Each row below holds a small network's activations on one input, seen along a few directions.
Each table varies a few parts of the input and shows all the possible inputs, shuffled.
Descriptions start from the smaller parts, as in this example, which fits no table here: one of 5 places around a ring, together with either a single point or (one of 2 separate values, together with one of 4 places along a line) or one of 9 places along a line.
Shared parts are said once, and a part with two or three values counts as separate values.
(in the rows, 128 means zero)

Other details of the inputs shift rows strongly along two fixed directions, in all tables alike. That doesn't count.

Rows:
row 1: [118 122 124 148 146 115 110 117 120  98  98 121 109 158]
row 2: [121 136 153 126 141 138 111 152 147 135 123 125 127 130]
row 3: [184 140 109 159 122 117 111 134  72 115 168 119 159 125]
row 4: [129 145 119 118 155 147 134  81 158  97  75 136 104 159]
row 5: [118 122 109 123 153 130 134  92 152 114  78 148  96 182]
row 6: [ 86 132 156  17 145 139 159  91 162 182  51 133 111 126]
row 7: [175 147 125 116  99 116 133 167 108 156 163 124 161  76]
row 8: [120 131 135  79 102 118 153 190 166 167  94 128 118  80]
row 9: [157 136 102 177 123  91  93 160 107 115 171 126 146 148]
row 10: [113 143 126 109 162 134 118  84 146 104  78 124 112 175]
row 11: [134 119 117 170 105 116 120 147 111 100 175 114 134  99]
row 12: [159 129 122 175 127  91 102 130  88 126 188 138 146 122]
row 13: [ 81 128 140 135 138 151 174  70 141 108  99 133 132 177]
row 14: [136 129 136 141  98 143 122 183 130 144 187 113 153  84]
row 15: [155 142 131 161 148 114 102  90  89  98 157 126 142 137]
row 16: [121 118 121 109  78 100 125 214 113 160 175 100 162  74]
row 17: [ 87 108 136 120 152 170 123  83 137 112  96 122 112 172]
row 18: [141 119 141 117 134 152 132 135 108 154 116 131 131 126]
row 19: [ 99 133 127  59 110 131 140 146 152 159 124 109 146 111]
row 20: [126 117 123 124 148 136 146  61 134 126  88 162  95 154]
row 21: [148 119 129 108  97 107 139 183  97 167 138 122 142  81]
row 22: [121 127 112 131 150 134 138  86 163 110  80 155  92 167]
row 23: [120 117 128  72 124 122 156 124 139 180  97 149 116 124]
row 24: [105 126 142 126 165 157 113 100 144 116  76 128 105 178]
row 25: [158 129 144 186 146 146 107 102  92 107 154 134 127 130]
row 26: [132 134 144  76  97 101 153 177 149 206 150 144 136  62]
row 27: [101 112 125  85  96 135 159 157 154 150 110 123 120  86]
row 28: [111 117 120 126 152 135 134 101 137  99  62 131  90 166]
row 29: [128 118 122 138 147 113 119  84 105 129 121 145 118 161]
row 30: [ 73 114 150  39 120 183 173 127 194 176  65 135 105 109]
row 31: [124 135 146  58 103 142 145 222 166 202 107 120 141  89]
row 32: [139 112  86 172 122 125 118 112 106  95 161 131 133 163]
row 33: [113 133 150 137 164 162 124  92 161 108  85 138  93 157]
row 34: [ 95 112 133 119 120 119 130 133 134 120 134 116 123 112]
row 35: [110 115 152 120 165 159 122  74 114 131  84 135 109 164]
row 36: [126 159 146  63 107 103 130 200 166 177 139 114 153  78]
row 37: [125 129 108  99 115 141 138 128 133 124 130 113 141 131]
row 38: [142 135 114 181 145  99  97 120 123  95 155 137 126 159]
row 39: [165 137  97 168 105 131 116 136 107  92 183 112 158 118]
row 40: [126 114  96 171 127 115 106 108 106  98 166 126 136 164]
row 41: [111 115 148 129 152 132 141  63 125 111  83 142  85 133]
row 42: [137 138 139 120  97  84 116 226 131 157 164 111 151  69]
row 43: [159 137 121 192 120 101 104 161 110  94 163 118 129 110]
row 44: [130 148 124  66 119 128 142 166 159 158  99 121 135 117]
row 45: [127 117 146 129 158 172 138  72 126 124  80 147 101 148]
row 46: [134 106  98 175 120 129 118 120  92  80 145 114 127 147]
row 47: [139 152 130 197 137 119 138 123 109  94 142 129 155 170]
row 48: [167 139 123 176 122 142 107 172 119 116 152 125 142 121]
row 49: [165 142 110 188 122  97 104 152 124 108 179 135 134 127]
row 50: [178 149 126 169 125 113 109 122  89 111 182 123 150 105]
row 51: [147 155 125 143 141 124 116 118 142 101 132 124 125 132]
row 52: [156 141 110 169 112 123 110 131 112  92 194 109 154 113]
row 53: [118 128 169  89 129 137 130 152 132 180 127 131 136  94]
row 54: [142 128 148 113  94  86 124 200 102 173 172 118 154  55]
row 55: [121 115 139 114 127 111 127 128 101 144 112 125 123 117]
row 56: [100 106 125 121 147 180 135  87 137 109  91 127 108 171]
row 57: [111 117 139 148 136 151 111 120 127 111 150 118 134 138]
row 58: [145 140 141 190 135 121 146  98  80 109 149 136 158 156]
row 59: [107 123 119  56  78 123 167 188 177 196 137 136 138  73]
row 60: [ 71 130 146  40 134 143 153  99 184 150  88 121 117 122]
row 61: [160 118 118 182 129 121 121 105  81  94 134 135 120 124]
row 62: [ 93 115 118 126 144 140 142  65 161 108 112 146  94 155]
row 63: [124 118 107 175 131 112 107 103 117  92 175 131 133 153]
Each input here is: one of 3 separate values, together with either a single point or (one of 4 separate values, together with one of 5 places around a ring).
Question: The inputs of row 60 and row 15 match in every part but the choice among 3 separate values. If row 39 is changed in the same way as row 60 into row 15, which row does it become?
Answer: row 7
Question: The inputs of row 16 and row 55 match in every part but the choice among 3 separate values. If row 37 is changed in the same way as row 16 into row 55, which row does it become?
Answer: row 3
Question: Which other rows does row 26 become when the place on the ring of 5 takes its other values? List them by row number.
Answer: row 12, row 20, row 23, row 29
Question: Which other rows does row 42 become when the choice among 3 separate values takes its other values? List them by row number.
Answer: row 34, row 54

Rows:
row 64: [ 91 122 163 114 156 162 146  73 144 130  88 137 105 145]
row 65: [122 135 144  90  95  99 153 182 140 198 153 135 153  85]
row 66: [113 123 144  76  97  99 131 189 127 186 149 118 144  67]
row 67: [151 126  91 241 117 144  80 148 104  39 205  99 156 167]
row 68: [192 135  99 235 129 115  99 103  70  61 203 131 146 134]
row 69: [129 133 137 102 161 147 133  98 149 132  49 144  90 155]
row 70: [115 142 159 107 168 132 132  92 161 137  64 147  90 151]
row 71: [ 99 112 154 108 149 173 154  82 148 133  79 143 100 140]
row 72: [ 95 121 137  94 147 129 143  77 138 143  93 144 118 163]
row 73: [111 142 105  83  81 121 138 203 187 146 164 105 149  86]
row 74: [ 92 111 146 119 149 126 136  76 136 121  90 140  89 137]
row 75: [102 113 133 108 144 139 162  75 147 137  80 157 100 158]
row 76: [183 143 109 233 133 105  91  97  70  64 210 125 151 135]
row 77: [127 138 142  95 165 138 127 103 142 132  62 133 103 157]
row 78: [162 110 108 226 133 113  98 107  68  68 172 133 120 138]
row 79: [168 111  98 214 124 115  94 118  59  74 168 123 130 136]
row 80: [109 130 130  81 149 144 147  62 141 121  81 130 109 146]
row 81: [129 126 118 117 142 146 142  67 131 110  94 136 108 141]
row 82: [182 147 122 211 161 110  71 118  80  80 162 126 138 163]
row 83: [133 134 152 105 102 130 123 190 116 176 173 112 171  78]
row 84: [110 114 139 115 146 175 145  83 129 125  80 132 108 147]
row 85: [ 89 141 121 111 153 140 128 125 199  97  60 128  98 171]
row 86: [129 130 148  79  98 140 140 191 121 182 146 109 163  81]
row 87: [134 132 129  74  89 104 150 195 122 195 150 120 166  90]
row 88: [161 147 145 107 109 109 131 210 142 179 134 136 138  77]
row 89: [145 147 134  90  94 102 127 179 126 174 181 118 168  68]
row 90: [113 118 102 123  82 106 121 218 160 132 172  99 145  93]
row 91: [115 135  95 115  81 109 135 223 161 150 180 110 161 107]
row 92: [113 114 119 112 140 141 152  78 131 133  80 146 109 163]
row 93: [126 108 118 157 148 126 112  79  88  84 116 123 110 158]
Question: Describe the family of inputs behind these rows.
Answer: one of 5 separate values, together with either a single point or one of 5 places around a ring
Question: The inputs of row 80 and row 86 match in every part but the choice among 5 separate values. If row 68 is changed in the same way as row 80 into row 86, which row does it become?
Answer: row 71
Question: Which other rows does row 72 become when the choice among 5 separate values takes its other values? List them by row number.
Answer: row 66, row 82, row 83, row 89

Rows:
row 94: [109 100 121 179 129 141 123  72 102  78 156 125 121 139]
row 95: [132 163 133  76 129 102 136 148 181 160 109 138 127 117]
row 96: [151 154 106 116  94  73 125 177 131 158 199 126 170  93]
row 97: [108 140 134  63 111 123 156 118 149 167 142 125 151 109]
row 98: [144 138 155 147 104 124 108 214 127 147 176 110 149  68]
row 99: [136 123 130 141 170 118 126  68 120 110  55 159  77 163]
row 100: [192 169 123 213 147 114  73 137  87  84 190 118 169 153]
row 101: [ 91 101 150  40 129 141 177  84 132 185  64 146 102 112]
row 102: [109 128 140 104 120 118 136 165 174 144 114 133 101  90]
row 103: [132 112 153 139 168 165 135  41  90 116  76 143 103 166]
row 104: [ 87 111 133  97 103 106 149 140 162 149 131 134 111  91]
row 105: [132 146 139 144 164 161 122  55 122  98 123 130 138 176]
row 106: [100 110 137  52 127 103 169 108 144 184  66 155  96 111]
row 107: [135 125 152 142  91 143 125 193 114 152 193 108 163  64]
row 108: [176 135  77 217 122 109  86 173 105  63 171 114 138 156]
row 109: [110 110  82 158 132 122 123 101 132  78 124 125 111 178]
row 110: [136 118  95 127  71 121 131 202 111 143 189 100 177 100]
row 111: [123 127 122 157 158 162 106 116 137  82  87 119 112 185]
row 112: [125 118 111 169 145 179 116 100 112  78 126 111 131 180]
row 113: [133 133 166  78 143 133 138 147 128 185  67 141 115 107]
Question: The inputs of row 94 and row 101 match in every part but one. If row 104 is changed in the same way as row 94 into row 101, which row does it become?
Answer: row 106
Question: Describe the family of inputs behind these rows.
Answer: one of 4 separate values, together with one of 5 places around a ring
Question: Which other rows does row 95 become when the choice among 4 separate values takes its other values? List them by row number.
Answer: row 99, row 102, row 108
